[120 126 127 128 132 125 153] -> 120
[117 113 110 151 132] -> 117
[130 125 139 158] -> 130
[120 111 113 149 104 123 133] -> 120
[125 131 114 149 129 103] -> 125
[123 152 131 145 132 113 116] -> 123
[151 133 107 143 124 131 129] -> 151
[ 98 148 130 130 119] -> 98
[118 117 142 106 120 135] -> 118
---
[117 115 127 136 153] ans = 117

[[134 132 124 114 122 133 103]
 [126 127 125 134 130 126 153]
 [124 127 132 136 129 129 143]] ans = 124

[128 101 136 117 120] ans = 128

[155 127 130 120 121 125] ans = 155

[[150 135 133 119 110 143 156]
 [154 136 117 129 131 129 158]] ans = 154

[136 146 118 115 115 101 155] ans = 136
---
[[133 104 157 137]
 [127 152  99 121]] >> 152

[[130 134 125 141 132 117]
 [113 134 151 135 139 126]] >> 134

[[150 124 120 137 117 118]
 [130 132 122 127 122 128]] >> 132

[[128 139 107 135 130 130]
 [126 139 151 116 131 136]] >> 139

[[115 132 123 111 152 126]
 [121 116 127 155 120 137]] >> 116

[[127 129 141 117 136 129]
 [119 127 129 152 131 114]] >> 127

[[129 127 147 125]
 [102 138 109 146]] >> 138

[[100 122 108 106 111 125 123]
 [129 153 122 128 135 148 121]] >> 153

[[106 126 152 128]
 [118 142 117 133]] >> 142
---
[[132 120 151 118 110]
 [134 117 149 115 109]
 [124 139 107 142 146]] result: 132

[117 128 129 129 103 118 121] result: 117

[[123 138 122 105]
 [110 138 134 142]] result: 123

[151 150 144 114 128 129 148] result: 151

[[129 145 110 130 155 135]
 [113 141 122 144 146 120]
 [135 125 122 121 126 131]] result: 129

[[151 117 102 151 146]
 [124 119 134 129 141]
 [145 132 119 153 138]] result: 151
---
{"in": [[128, 127, 127, 129, 128], [128, 128, 128, 129, 128], [152, 113, 112, 122, 112]], "out": 122}
{"in": [[119, 132, 130, 115, 123, 135, 134], [136, 116, 122, 141, 122, 117, 125], [132, 121, 151, 113, 125, 108, 129]], "out": 108}
{"in": [[103, 127, 118, 128, 137], [103, 126, 112, 127, 142], [103, 130, 139, 128, 119]], "out": 128}
{"in": [[137, 153, 133, 127], [152, 141, 128, 130], [131, 151, 140, 128]], "out": 140}
{"in": [[130, 126, 118, 123], [126, 102, 122, 125], [124, 110, 133, 129]], "out": 133}
{"in": [[116, 131, 123, 145, 135], [157, 143, 123, 146, 126], [136, 151, 113, 147, 150]], "out": 147}
{"in": [[120, 131, 139, 122], [122, 128, 152, 125], [135, 129, 137, 127]], "out": 137}
---
[[145, 125, 110, 136, 106], [111, 126, 112, 129, 120]] yields 110
[[150, 119, 127, 125, 140, 111], [154, 118, 124, 130, 135, 128]] yields 127
[[118, 122, 124, 137, 122, 127], [135, 128, 125, 116, 151, 98]] yields 124
[[124, 129, 128, 144, 132, 134, 128], [142, 126, 137, 147, 119, 106, 138]] yields 128
[[105, 132, 119, 116, 111, 139], [111, 156, 130, 133, 121, 133]] yields 119
[[144, 145, 120, 109, 150, 129, 128], [138, 138, 107, 117, 139, 134, 112]] yields 120
[[157, 109, 126, 133, 148], [143, 119, 127, 134, 140]] yields 126
---
Q: ((133, 123, 132, 130, 123, 115, 145), (156, 122, 140, 134, 134, 150, 105), (123, 120, 126, 136, 114, 131, 131))
A: 123
Q: ((141, 110, 157, 142, 131, 130), (124, 121, 142, 141, 116, 127))
A: 110
Q: ((134, 137, 145, 137), (124, 121, 107, 118), (131, 136, 148, 137))
A: 137
Q: (102, 120, 130, 141, 137, 139)
A: 120
Q: (150, 115, 102, 131, 133, 118, 132)
A: 115
Q: ((138, 134, 99, 116, 142), (136, 133, 108, 105, 119))
A: 134
Q: (129, 149, 121, 153, 120, 107, 132)
A: 149
Q: (130, 102, 134, 128, 119)
A: 102
Q: ((129, 104, 132, 134, 136, 105), (138, 124, 148, 137, 138, 133), (116, 102, 152, 151, 142, 115))
A: 104
Q: ((158, 128, 143, 122), (135, 126, 119, 134))
A: 128
---
[106 136 124 121 140 108 114] gives 121

[128 139 120 131 102] gives 131

[112 125 134 122 146 136 107] gives 122

[141 150 134 101] gives 101

[132 151 131 122 125] gives 122

[134 149 114 151 105 127] gives 151

[[138 125 118 106 113 147]
 [124 133 142  98 123 141]
 [110 105 127 118 127 140]] gives 106
---
[[128 125 127 134 123 130 124 126]
 [129 117 127 135 115 124 131 138]
 [129 144 126 105 139 146 152 116]
 [115 122 115 133 112 115 130 129]
 [130 126 133 131 118 140 132 114]
 [125 139 117 124 108 128 118 128]
 [131 125 132 132 129 132 131 135]] yields 114

[[121 139 120 114 124 112 127]
 [122 132 149 143 111 126 128]
 [136 120 135 132 126 142 115]
 [121 128 148 143 116 129 121]
 [122 112 120 127 144 138 107]
 [124 113 137 133 127 147 101]
 [128 122 138 133 123 119 121]
 [122 127 118 123 137 128 113]
 [124 105 132 142 131 127 125]] yields 121

[[119 127 127 132 157 126 122 134 132 125 121 127 100]
 [144 138 126 128 112 126 130 127 125 133 123 122 153]
 [107 124 136 139 128 134 127 131 123 123 123 132 110]
 [122 120 128 124 134 128 128 127 131 126 135 132 119]
 [144 141 124 130 128 124 127 131 127 133 118 119 142]
 [110 115 133 128 124 133 130 125 127 123 137 137 116]
 [143 143 129 135 105 129 130 129 120 133 117 119 156]] yields 142

[[132 141 140 117 122 118 138 125 120 122 125]
 [135 146 139 111 118 122 141 116 116 122 123]
 [141 126 142 105 130 110 129 140 133 110 131]
 [141 126 142 105 130 111 130 140 133 110 131]
 [141 139 133  99 127 118 145 131 126 116 109]
 [137 128 143 126 123 106 134 136 125 112 124]
 [141 140 137 101 124 120 145 124 126 114 117]
 [137 139 137 112 116 127 147 119 118 117 126]] yields 124

[[146 129 124 127 128 132 126 119 118 135 120]
 [107 121 122 123 140 133 123 129 125 127 130]
 [109 119 146 133 124 133 130 120 133 129 148]
 [117 131 139 121 128 141 137 120 132 127 129]
 [121 114 119 138 150 126 120 107 131 115 142]] yields 148

[[135 128 135 123 128 124 130 143 123 131 128 124 121 136 130 132]
 [125 136 135 127 142 122 124 133 139 118 105 132 142 134 119 122]
 [129 136 114 131 114 122 116 129 122 124 142 130 127 123 128 133]
 [126 134 129 126 129 129 128 129 132 126 125 129 126 133 125 120]
 [130 126 132 133 133 144 128 122 125 126 128 129 118 126 120 133]
 [127 135 125 121 116 134 139 131 121 132 134 128 133 124 114 125]] yields 120

[[128 128 132 135 134 126 120 139]
 [130 130 151 128 136 105 118 136]
 [141 122 125 131 154 120 101 135]
 [139 124 103 135 122 121 139 141]
 [120 110 123 111 135 124 130 101]
 [142 125 106 133 132 123 130 147]
 [147 120 140 108 142 107 123 123]
 [104 125 138 142 132 113 125 135]
 [145 131 152 120 139 123 113 131]
 [117 123 127 126 124 133 133 123]
 [157 124 124 116 137 139 120 130]
 [127 126 142 122 131 129 124 126]] yields 123
---
[[133 132 136 144 122]
 [142 129 135 156 141]] out 132

[[140 135 157 106 147]
 [130 108 124 143 105]] out 135

[[123 128 115 121 128]
 [121 105 124 128 127]] out 128

[[119 147 132 133]
 [106 122 113 128]] out 147

[[149 123 114 122]
 [115 105 143 141]] out 123

[[132 134 126 128 122 101]
 [143 119 130 138 123 117]] out 134

[[107 143 140 111 133 134]
 [133 134 106 138 145 106]] out 143

[[136 138 147 135 133 131 132]
 [139 141 155 137 136 132 134]] out 138

[[104 122 128 130 131]
 [121 121 125 127 124]] out 122
---
[137 127 148  98 155] Answer: 137, 155

[127 141 131 129 106] Answer: 127, 106

[[143 126 140 126 143 126 128]
 [144 131 145 133 130 133 126]
 [123 119 107 133 125 133 130]] Answer: 143, 130

[[140 119 113 153 129 127]
 [117 127 129 114 121 124]] Answer: 140, 124

[[118 116 122 136]
 [123 119 118 152]] Answer: 118, 152

[145 110 103 157] Answer: 145, 157

[[151 111 120 145]
 [145 126 149 101]
 [110 143 138 107]] Answer: 151, 107
---
[102 108 154 122] ans = 102
[116 111 124 105 111] ans = 116
[125 129 150 119 116] ans = 125
[114 124 124 121 107 124 143] ans = 114
[141 129 155 132] ans = 141
[103 114 112 116 115 122] ans = 103
[128 129 129 148 150] ans = 128
[140 112 154 144 141 110] ans = 140
---
[120 117 155 133 158 113 110] 120, 110

[[112 111 122 107 136]
 [127 139 156 122 148]
 [110 123 123 108 144]] 112, 144

[131 129 128 137 152] 131, 152

[141 149 115 143] 141, 143

[154 135 103 140 141] 154, 141

[126 144 140 151] 126, 151

[113 124 103 134 129] 113, 129

[ 99 137 129 121 126 145] 99, 145

[135 105 129 130] 135, 130

[138 144 102 135 122 131] 138, 131
---
[[106 129 145 126 137 128]
 [113 134 147 135 131 140]
 [128 140 143 123 136 148]] Answer: 145

[[118 145 126 119 117 105 100]
 [104 104 152 110 106 113 141]
 [103 139 155 114 102 137 113]] Answer: 126

[[123 141 141 155]
 [139 120 139 122]
 [129 129 138 107]] Answer: 141

[[112 119 117 128 120]
 [126 128 124 126 126]
 [132 122 119  99 153]] Answer: 117

[[132 125 138 124 108 115 122]
 [119 119 127 120 118 132 143]
 [152 133 137 118 132 119 132]] Answer: 138

[[119 138 102 143 132]
 [116 115 132 125 118]
 [119 153 106 143 128]] Answer: 102
